Each row below holds a small network's activations on one input, seen along a few directions.
Each table varies a few parts of the input and shows all the possible inputs, shuffled.
Descriptions start from the smaller parts, as in this example, which fits no table here: one of 8 places around a ring, together with either a single point or one of 11 places along a line or (one of 3 separate values, together with one of 6 places along a line).
Shared parts are said once, and a part with two or three values counts as separate values.

Other details of the inputs shift rows strongly along three fixed directions, in all tables alike. That doesn't count.

Rows:
row 1: [-17  -4 -16   1  -2   8 -20  -3   6  -7  15]
row 2: [-7 18 -3 -4 13 -2 -9  2 -3 -9  3]
row 3: [ -6  12  -3   3   5 -10  -9  13   1  -8   2]
row 4: [-9 15 -3 -2 12 -7 -8  7  0 -6  2]
row 5: [-10  15   2  -9   8  -5 -15  -2 -10 -10   0]
row 6: [-29  -8  34 -23 -36  11  42  28 -23 -32  20]
row 7: [ 21 -31  -2 -21  38   9 -21   4   3 -12 -19]
row 8: [-36 -10   8 -28 -43  14  33   7 -12 -41  30]
row 9: [ 11 -33  21 -32 -18  30  51  -5 -11  -8 -15]
row 10: [ 25 -28 -13 -11  31  -7 -19  22   8 -17 -12]
row 11: [  9  20   4  25 -13  -7   9 -14   8  33   3]
row 12: [-10  11   2   1  14   3 -13   0 -13  -7   5]
row 13: [ 11  28  -5  24 -14 -11  16 -12  12  29   3]
row 14: [ 42 -32  -4   7  12   6  15 -15  14  22 -29]
row 15: [ 10  19   0  29 -13  -6  11 -14   3  30   3]
row 16: [ 47 -27  -6  -2   5  -2  11 -16  18  21 -32]
row 17: [-10  12 -13  27 -15   7   6 -34  16  20   9]
row 18: [  1   6  -4   4  -1  -4 -15  16  -8   3   8]
row 19: [ -3  22   8  16  -3  -3   8 -22   8  29  -3]
row 20: [-18  10   2   0  -4  -6 -16  27 -17 -10  19]
row 21: [ 28 -41  -1 -21  19   1 -11   8   5 -16 -31]
row 22: [-30  22   4   4   9  -8 -22  16 -18 -15  18]
row 23: [-12  13   2  -7   6 -11 -14   3  -7  -7  -1]
row 24: [  1  20   3  21 -15  -2   6 -17   3  32  -9]
row 25: [ -3   5   3   4   5  -8 -13  14  -3   0  10]
row 26: [-15   9   3  -3   7  -2 -15   9 -11  -1   3]
row 27: [ 19 -20 -16 -11  35 -16 -44  19   1 -13 -13]
row 28: [  7 -44   9 -19 -34  32  58 -20  16  -7  -1]
row 29: [-16   2 -21   1   1   2 -12  -2  13 -18  17]
row 30: [  1  19   5  28  -9  -4   8 -18   3  26  -6]
Description of these inputs: one of 5 separate values, together with either a single point or one of 5 places along a line.
- Changing only the choice among 5 separate values turns row 30 into row 3. The same change can be made to row 15. Which row results? => row 13
- Which other rows does row 20 become when the choice among 5 separate values takes its other values? List them by row number. => row 10, row 14, row 25, row 27

Rows:
row 31: [ 36  24   8  14  31 -30 -19   1   2  36 -37]
row 32: [ 23 -39   6 -11  -9   5  34   3   9 -12 -19]
row 33: [  2  39  33  -5 -14  -8  44 -10 -19  27 -18]
row 34: [-16 -19  -4 -14  12   0 -34  26 -17 -31  13]
row 35: [ -7 -16  -9  -4  13  -4 -28  40 -17 -31  14]
row 36: [-45  36  10   3 -31   1   2  -5 -16  -9  24]
row 37: [-14  17   9   9 -24  19  37 -29   2  17   0]
row 38: [ -6  18   7  13 -27  -7  30  -6   9  12  10]
row 39: [  2   2 -13  28  24  -9 -39 -14   9  20 -10]
row 40: [-47  44  11  -3 -20   2  -5   2 -15 -13  34]
row 41: [ 16  10 -18  17  19 -21 -34  -3  23  16 -10]
row 42: [-13  21   5   9 -23  -2  33 -22   1   8   2]
row 43: [-15  17   5   2 -31  10  24 -27  -1  15   1]
row 44: [ -7 -12  -8 -14   6 -14 -28  36  -5 -36   7]
row 45: [  8  14 -25   9  19 -14 -28 -18  17  17 -15]
row 46: [ -5 -15 -11 -12   5  -4 -28  40 -14 -26  14]
row 47: [  3  11 -15  20  23  -1 -32 -26  12  17 -16]
row 48: [-42  30  19  12 -22   1   5   4 -15  -2  36]
row 49: [-26  33  12  16 -28  -4  10  16 -16  -1  43]
row 50: [ 18 -37   6 -11  -3  13  21  14   2  -7  -4]
row 51: [-24   0 -12 -21  31  -5 -30  34 -12 -42  14]
row 52: [ 23 -33   6 -17  -1   7  25   8  10 -15  -8]
row 53: [ 18 -28   4 -31  -3  13  31  -8   9 -11 -11]
row 54: [ 15  11 -16  18  22  -9 -15 -30  15  18 -16]
row 55: [-17 -16  -1 -18  16   3 -33  28 -12 -30  17]
row 56: [-37  43   4   8 -35 -21   0  19 -10 -12  35]
row 57: [ 26   2 -20  24   9 -10 -24  -9  10  28  -8]
row 58: [  5  12 -11  15  27   3 -32 -26  14  17  -6]
row 59: [ 12  11 -18   8  22 -12 -20 -23  23  22 -17]
row 60: [ 19 -33   2 -28  -6  11  31  -9   3 -13 -16]
row 61: [  4 -33   9 -22   1  24  21  -9   4 -13 -13]
row 62: [ 19  27  10   8  37  -9 -25 -15  -8  32 -35]
row 63: [  6  14 -16  12  28 -11 -27 -17  20  15 -12]
row 64: [ -6 -10 -13 -14  12  -7 -40  46 -18 -33  24]
row 65: [  7   2 -13  24   8  -7 -23 -25  13  34 -13]
row 66: [-13  15  15  21 -33   7  34 -25  -4  23  10]
row 67: [ 24   7 -16  27  17 -17 -20 -13  20  18 -14]
row 68: [  1  14   6  11 -28   0  26  -4   0  21  18]
row 69: [ 15 -36   5 -29  -8  24  25 -14   2 -13 -16]
row 70: [ 23   7 -16  23  20  -9 -11 -13  23  21 -13]
row 71: [-39  49   7   3 -37 -10  21 -10 -12   0  33]
row 72: [-20 -15  -6 -17  16  -2 -44  33 -18 -35  19]
row 73: [ -2  14   8  16 -29   1  45 -11  10  17   1]
row 74: [  7 -28   5 -22   4  28  25  -6  -1 -17 -10]
row 75: [ -2  16   5  19 -23   6  31  -3  -4  18  17]
row 76: [ 12 -33   9 -20  -3  24  27 -15  -1 -16 -14]
row 77: [ 18   6 -24  25  13 -14 -38   0   9  24  -6]
row 78: [-19  -2  -7 -23  28  -6 -31  29 -11 -42  21]
row 79: [-23  -3 -11 -23  17 -11 -34  30 -13 -42  12]
row 80: [  7 -43  14 -14  -4  20  25  -3   4  -4 -11]
row 81: [ 23 -36   3 -16  -8  12  20  15   4  -6  -6]
row 82: [ 41 -24  29 -18   6   6  29  22 -21   9 -32]
row 83: [-40  42   6   4 -17  -3  18   0 -13 -11  31]
row 84: [ 22 -26  32 -22  16   6  10  20 -20   0 -33]
row 85: [ 11   9 -14  14  14  -1 -25 -32  12  21 -17]
row 86: [ -8  -7 -10 -17  14 -16 -36  40  -9 -41  18]
row 87: [-38  39   5  18 -23  -2   2  26 -20  -6  40]
row 88: [  6  -2 -13  23  15  -9 -34 -18  13  27 -15]
row 89: [ 11 -39  10 -15  -2  27  30  -2   2  -6 -11]
row 90: [  7 -34   7 -28  -3  21  22  -8   5 -13 -14]
row 91: [  1 -36   7 -12   4  19  15   6   0 -11  -8]
row 92: [ 30 -41   4  -7  -8  14  34   4   0  -3 -10]
row 93: [-17  11  12   9 -29   5  22 -15   2  23  10]
row 94: [ 22  10 -18  15  17 -17 -27  -7  24  18  -8]
row 95: [  4  14   6  13 -37  -7  36 -14   6  16   4]
- Changing only one part turns row 86 into row 64. The same change can be made to row 38. Which row results? => row 50
- Changing only one part turns row 44 into row 79. The same change can be made to row 70. Which row results? => row 83
- Describe the family of inputs behind these rows. => one of 5 places around a ring, together with either a single point or (one of 2 separate values, together with one of 6 places around a ring)
- Which other rows does row 88 become when the choice among 2 separate values takes its other values? List them by row number. => row 34
- Which other rows agree with row 43 in the place on the ring of 5? List them by row number. => row 36, row 37, row 40, row 47, row 58, row 61, row 62, row 69, row 74, row 76, row 85, row 90
- Start at row 53 and move only the place on the ring of 5, one step at a time. The first step leads to row 40. Which rows follow, in order? => row 55, row 68, row 94

Rows:
row 96: [  4 -24   4 -12   0  13  15   1   2 -11  -4]
row 97: [  9  -3 -11  11  10  -1 -17 -14  11  14  -9]
row 98: [  8 -18   7  -8  -2   6  13   9  -4  -6  -4]
row 99: [  4 -25   4 -14  -4  13  16  -3   1 -10  -8]
row 100: [ -2  28  16  26 -47   4  51 -36   6  46   1]
row 101: [-19   1   7  -9 -10   8   9  14 -12 -20  20]
row 102: [ -7  19  -6  10   5 -13 -23   5  -1   5   6]
row 103: [-13   7  -2   0  -4   1  -6   6  -7  -7  14]
row 104: [ 13 -15  -6  -3  11   3   1  -8  12   0 -11]
row 105: [ 19 -11  -2  -1  11  -3   0   2   5   4 -14]
row 106: [ 12 -16   8 -18   6   6  13   1  -4  -7 -16]
row 107: [-18   4   4 -10  -9   3   8  15  -9 -21  19]
row 108: [ -5  21  -6  12   6 -14 -22   4   0   6   6]
row 109: [ -8  19 -12  10   6  -9 -22  -1   1   2  10]
row 110: [ 14  -5 -14   6  16  -3 -16 -17  16  11 -16]
row 111: [ 12 -10   0   1   4   1  -1  -1   3   7  -9]
row 112: [ 17 -10  -3   0   8  -3   0   1   6   4 -11]
row 113: [-14   8  -2  -1  -8  -4  -5   3  -2  -9  11]
row 114: [ -6  20  -2  15   9 -11 -21   7  -4   6   6]
row 115: [-19   8  17 -13  -8   3   8  14 -20 -16  10]
- Changing only one part turns row 106 into row 115. The same change can be made to row 104. Which row results? => row 96
- Describe the family of inputs behind these rows. => one of 2 separate values, together with either a single point or one of 4 places along a line or one of 5 places around a ring
- Which other rows does row 107 become when the choice among 2 separate values takes its other values? List them by row number. => row 101
- Which other rows does row 98 become when the place on the line of 4 takes its other values? List them by row number. => row 100, row 111, row 114
